These are the activations of a small neural network, seen along a few directions. Each row is one input.
In each table, some parts of the input vary, and every possible input appears once, in random order.
A made-up example of a description, with smaller parts first: one of 5 places around a ring, together with either a single point or one of 11 places along a line or (one of 3 separate values, together with one of 6 places along a line).
Shared parts are said once, and a part with two or three values counts as separate values.
(in the rows, 128 means zero)

Other details of the inputs shift rows strongly along two fixed directions, in all tables alike. That doesn't count.

Table:
x1: [118 113 135 135 112 145 116 116 140 118 136 141 127 118 105 125]
x2: [159 124 139 111 131 116 149 112 118 166 122 105 106  95 115 121]
x3: [ 87  90 156 139  57 147  88  93 152 103 113 152 135 131  67 199]
x4: [ 93  96 160 132  57 155 100  97 166 107 138 163 122 135  70 193]
x5: [122 101 163 111  85 139 128  87 138 149 128 110 106 105  85 186]
x6: [133 177 107 135 149  95 118 155 116  85 130 145 146 189 228 131]
x7: [144 182  85 142 189 106 145 174 115 130 134 112 148 175 221  83]
x8: [135 185 103 126 157  98 127 161 121  83 145 137 148 200 224 131]
x9: [138 164 144 105  80  93 119  94 149  83 154 117 135 185 196 203]
x10: [101 151 109 137  87 116  96 117 152  75 143 131 168 213 189 201]
x11: [145 183  83 141 189 108 144 164 116 110 146 104 152 166 217  77]
x12: [103  89 142 129  81 143 104 106 133 117 110 157 130 111  66 176]
x13: [147 110 140 112 105 118 134  95 126 146 118 106 126 110 113 148]
x14: [ 89 100 160 136  57 152  96  94 151  88 134 151 124 125  64 191]
x15: [125 103 116 134 141 138 128 135 129 155 118 129 133 113 104  97]
x16: [124 106 169 106  87 139 133  88 142 143 136 109 108 100  82 181]
x17: [140 117 119 133 175 141 154 158 123 172 127 129 115  94  96  56]
x18: [ 90  99 143 121  58 150 104 101 146 109 129 165 119 142  60 214]
x19: [115 111 136 138 111 142 115 123 142 135 123 149 122 127 107 135]
x20: [127 111 118 135 148 141 139 145 128 164 123 136 117 111 100  89]
x21: [139 128 112 136 175 145 162 161 119 172 124 118 119  92  90  69]
x22: [141 127 135 141 178 136 148 165 109 162 111 128 113  80  98  52]
x23: [139 123 128 145 179 135 145 162 105 171 102 128 112  82 102  54]
x24: [146 122 118 129 173 136 148 156  97 146 116 130 114  69 100  58]
x25: [102 148 115 126  88 109  91 116 139  65 137 148 162 210 185 206]
x26: [130 171  99 136 151 105 119 142 135  82 158 127 154 196 226 113]
x27: [132 105 124 139 151 139 126 136 124 160 106 131 131  98 108  83]
x28: [151 169 120 120 151  87 127 123 120 108 132  86 155 183 251 140]
x29: [148 122 143 109 146 130 153 110 114 156 131  84 110  77 117 106]
x30: [129 122 116 122 145 140 137 140 113 131 129 133 119 102  95 104]
x31: [147 125 125 129 176 133 153 166 101 157 112 139 111  77  98  62]
x32: [157 126 137 104 127 120 151 105 118 147 131  95 109  84 115 112]
Description of these inputs: one of 4 places along a line, together with either one of 2 separate values or one of 6 places around a ring.
Question: The inputs of x17 and x15 match in every part but the place on the line of 4. If x21 is changed in the same way as x17 into x15, which row does it become?
Answer: x10
Question: Change only the choice among 2 separate values in x32. List by row number the other rows that result.
Answer: x29
Question: Which other rows agree with x23 in the place on the line of 4? List them by row number.
Answer: x2, x5, x6, x7, x18, x19, x20

Table:
x33: [134 127 108 140 168 123 116 158 114 116 111 142 156 130 156  69]
x34: [154 150 130 136 162 106 140 133 119 148 114  90 141 144 187 107]
x35: [121  51 163 108  87 161 124  68 136 173 123 115  98  49  19 146]
x36: [121 118 151 128  76 120 108  88 152 128 116 118 133 149 151 194]
x37: [ 86 129 134 147  96 152  98 125 143  96 135 153 136 160 117 184]
x38: [ 95 120 119 126  83 141 116 122 157  96 155 158 131 172 113 194]
x39: [109 133 104 146 121 117 110 145 124 109 112 160 142 165 140 141]
x40: [125  97 103 136 175 169 155 159 103 190 108 138 107  58  31  68]
x41: [103 131 149 139  83 139 108 117 168 105 149 158 126 165 115 168]
x42: [147 158 107 111 157 105 151 141 115 142 133  88 141 149 174 125]
x43: [128 132 123 146 169 119 113 166 115 127 103 151 152 139 162  87]
x44: [105 128 136 133  71 140 105 104 172  86 159 153 132 167 116 166]
x45: [139 155 129 124 163 111 146 140 122 142 126  84 138 141 177 116]
x46: [126 157 164 102  72 119 124  97 130  42 167 148 103 123 122 188]
x47: [128 139 101 153 162 118 119 159 110 117 111 134 142 135 157  69]
x48: [168 131 150  93 153 135 175 146  85 144 132 136  67  27  43  82]
x49: [121 105 196 102  75 157 143 102 124 111 135 155  65  40   4 167]
x50: [126 122 139 129  81 120 111  82 149 109 135 104 147 151 137 185]
x51: [162 154 108 122 156  99 146 133 112 149 121  94 145 153 185 116]
x52: [164 150 105 118 150  95 142 130 114 156 116 102 139 143 200 113]
x53: [139  73 145  98 119 145 142  98 115 191 115 116  97  67  51 127]
x54: [105 132 127 158 122 123 100 146 127 110 109 153 138 153 142 134]
x55: [132 129 101 135 171 117 125 164 110 131 105 156 153 142 152  87]
x56: [148  96 130 118 171 147 170 129 110 204 115  76 111  33  47  58]
x57: [140 156 102 132 155 119 141 156 138 132 144 144 128 160 155  95]
x58: [ 93 117 129 132  78 147 109 111 161  81 162 146 136 162 118 177]
x59: [123 116 138 124  66 117 104  74 156 111 131 113 142 147 151 193]
x60: [124 148  96 145 168 140 129 154 115 115 133 124 140 135 154  82]
x61: [151 141 135 118 168 105 133 127 115 146 123 100 125 139 204 102]
x62: [124 145 119 142 162 132 138 162 130 130 143 133 130 145 161  97]
Question: What do these inputs look like to the network?
Answer: one of 3 separate values, together with either a single point or one of 4 places along a line or one of 5 places along a line
Question: The inputs of x49 and x48 match in every part but the choice among 3 separate values. If x61 is changed in the same way as x49 into x48, which row does it become?
Answer: x53
Question: Change only the choice among 3 separate values in x39. List by row number the other rows that result.
Answer: x47, x54
Question: Change only the place on the line of 4 in x45. List by row number the other rows that result.
Answer: x34, x36, x61
Question: Change only the choice among 3 separate values in x41. List by row number the other rows that result.
Answer: x44, x57

Table:
x63: [150 160 123 132 168  97 135 147 103 123 118 111 135 141 202  95]
x64: [140 102 135 130 149 136 141 126 110 175 100 106 115  76  93  97]
x65: [112  84 126 136 131 158 133 142 130 178 112 149 118  98  52 115]
x66: [ 95 137 139 145  76 141 102 113 165  76 155 159 132 171 128 181]
x67: [131 143 140 113  90 113 118 112 134  88 140 138 127 150 150 175]
x68: [116 127 140 127  98 124 102  98 140 104 129 122 142 155 162 176]
x69: [121 109 144 144 132 154 129 142 132 141 120 152 107  82  56  89]
x70: [142 113 149 114 128 135 147 129 112 153 115 129 105  73  66 123]
x71: [126 153 133 114 100 114 129 115 137  97 146 127 129 159 155 185]
x72: [125 132 137 125  95 114 110 102 136 112 119 125 142 160 155 190]
x73: [150 110 142 124 150 129 149 133 103 174  98 122 111  68  82  94]
x74: [132  85 140 122 122 145 137 104 134 175 124 109 114  82  65 115]
x75: [148 115 124 113 142 136 159 126 122 178 125 106 108  83  84  94]
x76: [110 130 155 119  73 124 109 104 138  83 138 137 122 147 123 201]
x77: [126  93 140 127 122 144 139 113 127 177 114 106 112  84  65 126]
x78: [113  96 114 133 125 164 136 132 127 148 126 135 126  95  44 115]
x79: [112 121 141 122  70 123 110  91 152 118 132 123 138 163 123 213]
x80: [163 179  98 132 209  94 145 159 108 143 133  84 149 158 248  58]
x81: [125  97 130 149 155 151 133 148 129 170 104 135 123  78  78  65]
x82: [131 110 144 115 132 150 147 119 124 152 136 117 102  71  72 112]
x83: [127 127 131 123  88 115 107  96 140 110 124 125 140 158 160 179]
x84: [ 94 127 117 133  80 144 105 112 143  74 149 153 139 159 107 187]
x85: [137 157  81 144 188 107 125 168 105 112 116 122 165 158 207  73]
x86: [132 159 105 139 174 103 123 172 111 117 116 152 141 166 195  91]
x87: [129 100 143 116 128 155 147 114 131 169 131 110 106  76  57 114]
x88: [ 91 122 123 137  78 129  88 113 140  68 127 160 152 168 125 185]
x89: [120 138 146 125 103 117 106 107 132  92 132 130 138 155 169 164]
x90: [126 114 114 135 149 146 132 149 107 133 116 143 121  84  68  85]
x91: [159 173 109 119 181  99 151 148 116 114 152 105 132 145 216  80]
x92: [175 179 103 127 195  81 145 160  95 129 119 107 142 148 242  58]
x93: [110 130 158 116  76 131 105  99 142  79 145 139 125 144 126 194]
x94: [149 182  96 138 203 100 136 191  99 116 125 147 134 164 213  63]
x95: [ 94 120 111 139  90 135 100 118 147  91 137 141 160 176 132 182]
x96: [120 127 129 121  77 117 109  92 152 115 138 119 139 168 148 191]
x97: [116 131 139 110  65 126 119  94 151  93 153 135 122 149 123 202]
x98: [136 105 139 114 123 144 154 118 127 176 120 113 108  82  53 130]
x99: [170 165 102 130 203  91 141 152 105 136 123  95 148 148 243  54]
x100: [113 127 140 114  75 127 113  88 161  93 158 124 133 169 137 196]
x101: [119  91 123 136 148 149 130 150 120 171  99 152 120  92  71  98]
x102: [126 104 137 149 155 146 134 151 123 161 106 144 115  74  73  58]
x103: [159 184 105 125 194  96 158 164 103 123 140  96 130 145 221  76]
x104: [150 110 144 116 150 136 149 131 111 153 125 123 104  64  82  81]
x105: [103 134 119 132 104 136 114 134 146 106 142 158 136 184 137 174]
x106: [139 169 103 149 176 119 137 166 134 120 143 125 144 170 200  73]
x107: [111 137 137 119  85 124 120 103 148 101 146 117 131 168 140 195]
x108: [103 131 127 150 102 132 104 127 161 104 140 141 150 178 154 154]
x109: [137  86 153 122 124 142 135 110 119 159 112 127 108  64  63 103]
x110: [129 118 117 133 162 148 148 160 113 162 123 151 105  95  81  84]
Question: The inputs of x67 and x97 match in every part but one. If x69 is changed in the same way as x67 into x97, which row does it become?
Answer: x66
Question: The inputs of x89 and x80 match in every part but one. If x109 is changed in the same way as x89 into x80, which row does it become?
Answer: x74
Question: What do these inputs look like to the network?
Answer: one of 6 places around a ring, together with either one of 3 separate values or one of 5 places around a ring
Question: Change only the choice among 3 separate values in x65. List by row number the other rows that result.
Answer: x95, x108

Table:
x111: [136 168 112 127 135  95 114 130 124  87 134 120 155 188 226 147]
x112: [146 137 126 128 158 116 137 140 113 146 115 114 129 119 155  97]
x113: [126 111 141 125 112 131 122 111 134 136 123 126 125 118 113 139]
x114: [123 111 137 128 113 134 122 110 135 132 126 119 129 117 111 138]
x115: [133 120 124 128 137 135 138 125 129 151 129 111 126 114 115 113]
x116: [139 131 139 121 137 127 142 132 119 137 127 125 112 104 114 116]
x117: [124 115 127 121 111 133 129 117 129 135 126 125 127 123 105 151]
x118: [148 144 128 123 155 119 145 139 118 135 134 119 119 115 146  95]
x119: [127 123 136 117 111 131 130 118 125 119 132 132 117 114 101 147]
x120: [ 91 132 120 142  89 133  95 128 154  82 138 162 151 191 141 183]
x121: [125 141 112 141 165 134 132 165 116 122 128 150 128 126 134  82]
x122: [125 114 134 124 111 134 128 113 139 142 130 124 123 125 108 145]
x123: [124 117 136 124 113 132 129 117 133 142 124 125 122 123 108 150]
x124: [127 133 108 149 163 129 125 161 119 133 115 143 138 131 140  79]
x125: [125 123 139 122 110 137 131 114 135 121 139 125 118 112 103 139]
Question: The inputs of x125 and x114 match in every part but one. If x119 is changed in the same way as x125 into x114, which row does it become?
Answer: x111
Question: What do these inputs look like to the network?
Answer: one of 3 separate values, together with either a single point or one of 4 places along a line
Question: Which other rows agree with x122 in the choice among 3 separate values? List them by row number.
Answer: x115, x117, x120, x123

Table:
x126: [121 140 122 145 137 130 123 150 125 121 121 141 135 138 136 118]
x127: [100 120 137 140  82 133  98 110 154  86 141 161 134 160 126 167]
x128: [113 133 150 119  65 119 111  94 145  86 135 137 123 153 126 207]
x129: [117 140 135 124  85 123 115  98 153  88 153 119 137 159 149 182]
x130: [124  78 135 124 104 145 126 100 128 166 109 114 124  87  51 135]
x131: [124 124 130 143 144 136 124 144 130 131 127 145 124 122 123  88]
x132: [125 134 135 131 105 116 110 107 144 125 123 118 142 166 179 167]
x133: [139 129 109 138 175 130 144 169 110 153 111 137 131 105 118  70]
x134: [145 122 110 138 172 133 141 160 106 155 113 138 122  93 109  54]
x135: [122  91 154 114 100 150 133 106 132 140 124 129 114  75  51 142]
x136: [143 161 122 124 152 100 126 133 109 102 131 116 130 145 204 122]
x137: [132  74 149 110 115 156 137 106 107 169 109 131  92  37  19 119]
x138: [164 141 113 120 183 119 154 146 100 149 121 104 126  88 145  55]
x139: [150 138 103 137 188 121 141 163 109 144 123 137 128 115 152  39]
x140: [148 169 128 120 151  98 136 142 116 107 130 120 133 158 196 125]
x141: [120  86 139 131 106 141 125 101 134 159 110 108 125  94  67 137]
x142: [121 128 154 120  91 127 123 109 134 113 127 131 114 127 109 171]
x143: [139 134 139 118 131 124 142 127 128 144 132 123 116 117 114 130]
x144: [119 125 107 140 158 142 135 151 122 146 126 132 127 116 113  89]
x145: [123 106 112 135 139 149 136 140 115 152 116 140 123  95  72 103]
x146: [ 98 134 109 131  99 133 102 122 145  89 143 151 145 182 144 173]
x147: [127 102 155 120 106 149 142 112 132 166 124 124  95  74  41 135]
x148: [134 122 123 123 110 118 116 105 136 138 120 119 139 147 157 153]
x149: [ 99 123 129 143 103 144 113 128 137 111 128 145 133 144 107 159]
x150: [117 139 118 144 121 126 118 139 130 107 126 145 140 147 138 138]
x151: [146 170 118 128 152 101 131 134 121  96 138 108 143 152 211 113]
x152: [157 148 120 129 183 124 158 151 112 158 132  93 121  97 148  56]
x153: [132 134 140 113 111 116 131 122 127 115 129 131 123 134 132 154]
x154: [117 110 117 134 140 145 134 147 122 145 118 142 128 109  86 112]
x155: [131 108 131 138 160 144 135 149 124 155 118 146 117  92  87  68]
x156: [ 94 109 129 140  84 148 111 114 142 110 129 150 131 135  83 176]
x157: [134 139 100 138 199 135 145 174 111 156 121 127 131 120 140  55]
x158: [127  97 139 128 127 135 129 115 127 161 111 110 132 105  88 127]
x159: [126  76 145 132 126 153 137 113 123 189 101 105 113  62  38 105]
x160: [121 116 118 135 120 139 123 135 125 128 119 149 131 119  92 128]
x161: [109 123 149 120  71 138 117  93 154 106 152 125 118 154 120 202]
x162: [119 120 136 122  87 117 107 100 149 121 127 128 146 168 162 189]
x163: [152 130 133 123 173 130 152 142 107 152 120 108 121  81 121  73]
x164: [159 132 119 129 184 116 147 144 112 180 107 103 134 114 169  73]
x165: [119 135 134 121  88 126 123  98 149 103 154 120 124 159 147 187]
x166: [134 148 130 114 132 105 121 127 115  97 135 127 133 152 187 147]
x167: [119 135 140 117  94 128 123 104 148 104 154 124 127 166 147 189]
x168: [ 99 115 130 137 101 147 112 125 140 112 127 151 136 144  95 168]
x169: [121 146 137 121  84 114 118 103 148  98 147 129 126 162 146 189]
x170: [107 112 136 133 101 136 108 124 148 105 135 162 130 145 112 145]
x171: [133 135 141 126 129 129 131 122 125 120 130 115 125 113 133 122]
x172: [132 127 125 114 106 129 133 107 135 124 147 120 121 139 129 158]
x173: [117 129 126 143 117 130 114 134 134 108 128 148 132 140 130 131]
x174: [122 122 133 115  86 134 121  97 146 107 147 123 131 135 112 170]
x175: [149 173 116 117 152  94 141 145 123 115 143 117 137 168 205 121]
x176: [135  83 145 111 106 154 149 108 126 182 118 129  92  50   7 123]
x177: [139 158 107 143 176 117 133 169 114 124 120 135 145 147 173  88]
x178: [135 151 135 118 139 108 121 127 113 101 132 125 131 148 184 143]
x179: [107 133 128 135  98 124 101 131 145  86 135 159 143 172 147 165]
x180: [155 173 112 117 149  92 135 140 112 103 131 119 135 162 206 119]
x181: [146 155 111 133 150  98 125 128 129 132 121 104 148 166 223 120]
x182: [117 144 108 142 161 134 128 158 124 129 131 131 134 146 151  97]
x183: [112 132 107 132 145 134 124 151 132 123 132 141 138 151 138 119]
x184: [112 106 148 113  74 142 121  95 152 114 146 128 126 124  83 182]
x185: [145 144 114 147 188 125 141 174 107 148 115 130 126 111 149  45]
x186: [146 136 112 128 167 104 137 142 114 147 118  99 148 140 175  93]
x187: [146 159 115 117 150 107 143 137 126 119 150 110 133 165 199 125]
x188: [113  95 143 137 114 154 120 131 135 139 117 155 117  98  56 127]
x189: [142 127 134 121 147 135 147 129 126 147 135 108 122  99 111 102]
x190: [130 141 141 122 129 118 121 123 115 111 128 122 120 129 158 139]
Question: What do these inputs look like to the network?
Answer: one of 5 places around a ring, together with either one of 2 separate values or one of 5 places along a line or one of 6 places around a ring
Question: The inputs of x165 and x161 match in every part but the place on the ring of 5. If x169 is changed in the same way as x165 into x161, which row does it become?
Answer: x147
Question: The inputs of x170 and x131 match in every part but the place on the ring of 5. If x154 is changed in the same way as x170 into x131, which row does it become?
Answer: x149
Question: Change only the choice among 2 separate values in x130. List by row number the other rows that result.
Answer: x148
Question: Which other rows agree with x167 in the place on the ring of 5? List them by row number.
Answer: x140, x143, x155, x157, x158, x163, x164, x168, x177, x178, x188, x189
Question: A walk changes only the place on the ring of 6. It starts at x175 and steps to x153. List the rest of the walk in order.
Answer: x166, x135, x184, x187
